[[ 34  58   0 -19  46 -47  16]
 [ 14 -64  41   6  11  12   2]] yields 11

[ 64 -46 -39  11  24 -29 -14] yields 24

[ 43 -63 -37  67  34 -25 -65] yields 34

[ 61  63  71  56 -52  64  11] yields -52

[[ 21  70  73  31  53]
 [-60  46  19  51  -7]
 [ 56  12  22 -39  39]] yields 22

[[-61  36  59  -7  38   5   7]
 [-43  50  44   6  40 -16  18]
 [-68  28  70 -31  38  33   1]] yields 38

[[ 55  -3  -1   1  39  -3]
 [ 50   0   1  -1 -43   3]] yields -1

[-20  11 -52 -35 -10] yields -52

[ 54  44  39  24 -54] yields 39
---
6	533	-278	-235	-553	839	-55 result: -55
-202	-957	-280	-236	610	-365	261 result: -236
19	85	51	87	67 result: 67
-701	-501	-910	-335	-179	527	-123 result: -335
200	163	126	59	108	144	63 result: 126
779	708	-243	915	352	-186	-547 result: 352
5542	8912	5847	8362	2523 result: 5847
86	75	22	23	53 result: 53
---
[[-50   6  -8  32 -21   4  57]
 [ 59 -23  -1 -50  24  17 -44]
 [  5  59  56  27  41 -67   1]]
-8

[[-23  22  10  23  -2 -22  -9]
 [-11  -1  22   5  -7  -6 -15]
 [ 45 -33  16 -12 -18 -66   4]]
10

[[36 50 49 44 54 31]
 [32 46 49 47 68 24]
 [30 40 67 58 64 20]]
49

[[-73  -3   8  42]
 [ -5   2 -20 -38]
 [ 44  -3 -35   1]]
8

[[  6  15   4  -6 -16]
 [-30 -52 -44 -49 -54]
 [ 23  37  41  50  48]]
4

[[-13   6  -5  49 -20]
 [ 25  29  18   8  43]
 [ 57  20  18  39  -6]]
-5

[[ 16  15  15 -35  54  49]
 [ 25 -59  25 -33  -6   0]
 [-66  59 -66  64 -46 -50]]
15

[[ 11  -4 -14   3   5]
 [  7   0  -5   3   5]
 [  9  27 -54  20  -9]]
-14

[[ 20  40  20 -23 -59]
 [-27 -41 -38 -25 -48]
 [-14 -31 -14 -36 -34]]
20

[[ 44  32 -71 -10 -36  18   3]
 [ -4 -15  41  20   5   9  -8]
 [ 45  36 -65  -7 -28  19   9]]
-71
---
[[ -9 -12  -5 -16]
 [ 49  62  14  59]
 [ 25  33  11  34]] -> 11

[[  5  28 -52  21 -28 -15   3]
 [  5   2 -14 -53 -38  24 -14]
 [ 14  10   0  46 -28  -9  15]] -> 0

[[ 17   7 -18  -7  20  16  36]
 [ 59  27  -3   8  22  41 -52]
 [ 34  24  14  17   2  22 -58]] -> 14

[[-12  18   5   2  -6  -4]
 [ 42  61  27  17 -41  38]
 [ -7  -2 -13  -7  -3   4]] -> -13

[[ -9 -12  -1 -23  10  -3]
 [  1 -12   3 -14   9  -6]
 [ 26 -54  31 -33  32 -33]] -> 31

[[-43 -41 -20  12  63]
 [-20  -2  27  10   1]
 [-55 -55 -32  42  44]] -> -32

[[ 1  1 -1 -1]
 [ 2  2  3  0]
 [ 0 -2 63 -2]] -> 63

[[ -8 -40  54  34 -61   5 -17]
 [-28  36  42  63  41  52 -20]
 [-11 -11 -58  36  21  52  -4]] -> -58

[[ -5 -59 -16 -15  -8   6   9]
 [  0 -59 -19 -14  -9   6  15]
 [  2 -59 -20 -14  -9   6  17]] -> -20

[[-35 -39  11  -2  38]
 [  9 -47 -37   9 -26]
 [-12   9  22 -54  28]] -> 22
---
[ 61 -35 -47   0 -25] -> -47, 61

[50 14 40  4 53  8 10] -> 4, 53

[-59   8  50  -2  11] -> 50, 50

[ 24  71 -31 -68 -22] -> -31, 71

[-18  73  22   0   2 -17 -15] -> 0, 73

[[-60 -56 -51  -9  36]
 [-15  16  32 -31 -45]
 [-60 -38  27 -33  18]] -> 32, 36

[[ 20 -70   3   4  29]
 [ 21  32 -15  -1   2]
 [-48  12  -6 -36  26]] -> -15, 32

[ 32 -20  -1  58 -13  60   9] -> 58, 60

[[ 28  37 -20  23 -18  25  -9]
 [ 11  40 -21  13  13 -41 -21]
 [-11  71 -33 -22   7 -14   0]] -> 13, 71
---
[[ 21.676  10.407  17.494  -5.065  16.427  12.326]
 [ 22.092  12.343  14.177 -12.066  20.849  11.445]] value 22.092, 21.676

[-0.105  0.148  0.053  0.059] value 0.148, 0.059

[-0.006 -0.125  0.023 -0.007  0.186  0.165  0.035] value 0.186, 0.165

[[  6.9 -14.8  16.4  -8.4  -3.6   1.8 -13.2]
 [  1.1   5.0  -3.7   4.6  15.0  10.5 -11.4]] value 16.4, 15.0

[-0.497  0.967  1.709 -1.602] value 1.709, 0.967

[[  2.45  15.69   0.02 -20.48 -13.95   3.89  14.40]
 [ -3.40  21.30 -12.36   2.23 -12.75 -13.40  -6.25]] value 21.30, 15.69

[  8.34 -16.25  17.71  -7.05 -10.50  12.09  17.28] value 17.71, 17.28

[ 0.979  0.650 -1.271  0.819] value 0.979, 0.819
---
array([-36,   1,  25, -29, -40,  31]) Answer: 25

array([[ 71, 162, 618, 295, 502, 191, 802],
       [256, 593,  96, 139, 256, 284, 514],
       [308, 106, 174, 257, 435, 326, 506]]) Answer: 174

array([1, 7, 4, 4, 5, 2]) Answer: 4

array([422, 255, 181, 888]) Answer: 181

array([33, 41, 10, 35, 88,  8, 15]) Answer: 10

array([1981, 9128, 7271, 6819, 6671, 5231]) Answer: 7271
---
[-50  44 -59 -65  35 -34  18] ans = -50, 18

[[-26 -34 -23   1 -20 -28 -58]
 [ 20  31  19  37 -15  18   4]
 [  8  32   8  48 -27  10   3]] ans = -26, 3

[[ -4   4   0 -39]
 [  3  31  66  -2]
 [ 14  19 -25  -5]] ans = -4, -5

[-51   1 -23 -19 -54] ans = -51, -54

[ 54 -10  49  15] ans = 54, 15

[-28  -1  58  24] ans = -28, 24

[[ 16 -27 -20  38 -66]
 [-23  65  53  22  40]] ans = 16, 40

[[ 30  -4  18  -1]
 [-69  -4 -31  -1]] ans = 30, -1

[-53  47  12  50  63] ans = -53, 63

[ 33 -41 -58  36  27 -68 -57] ans = 33, -57
---
array([[-15,  27,   3,  27],
       [-28,  -8,  29,   1],
       [ 22,  29, -18,   3]]): -15

array([[6825, 8396, 7877, 5626, 5014, 2856],
       [5575, 5286, 6790, 6018, 5297, 4475]]): 6825

array([[ 78, 190, 184, 169, 174, 130, 224],
       [110, 150, 148, 145, 182, 101, 104],
       [155,  44, 132, 125, 120, 106, 157]]): 78

array([2470, 7216, 2663, 8061, 9330]): 2470

array([[1, 1, 4, 5, 3, 6, 4],
       [4, 5, 2, 8, 3, 3, 9],
       [7, 2, 5, 6, 3, 5, 4]]): 1

array([110,  63, 147, 191, 185, 228, 241]): 110

array([-39,  44,  13,  20,  40,  39]): -39

array([-650,  -43,   44,  708]): -650
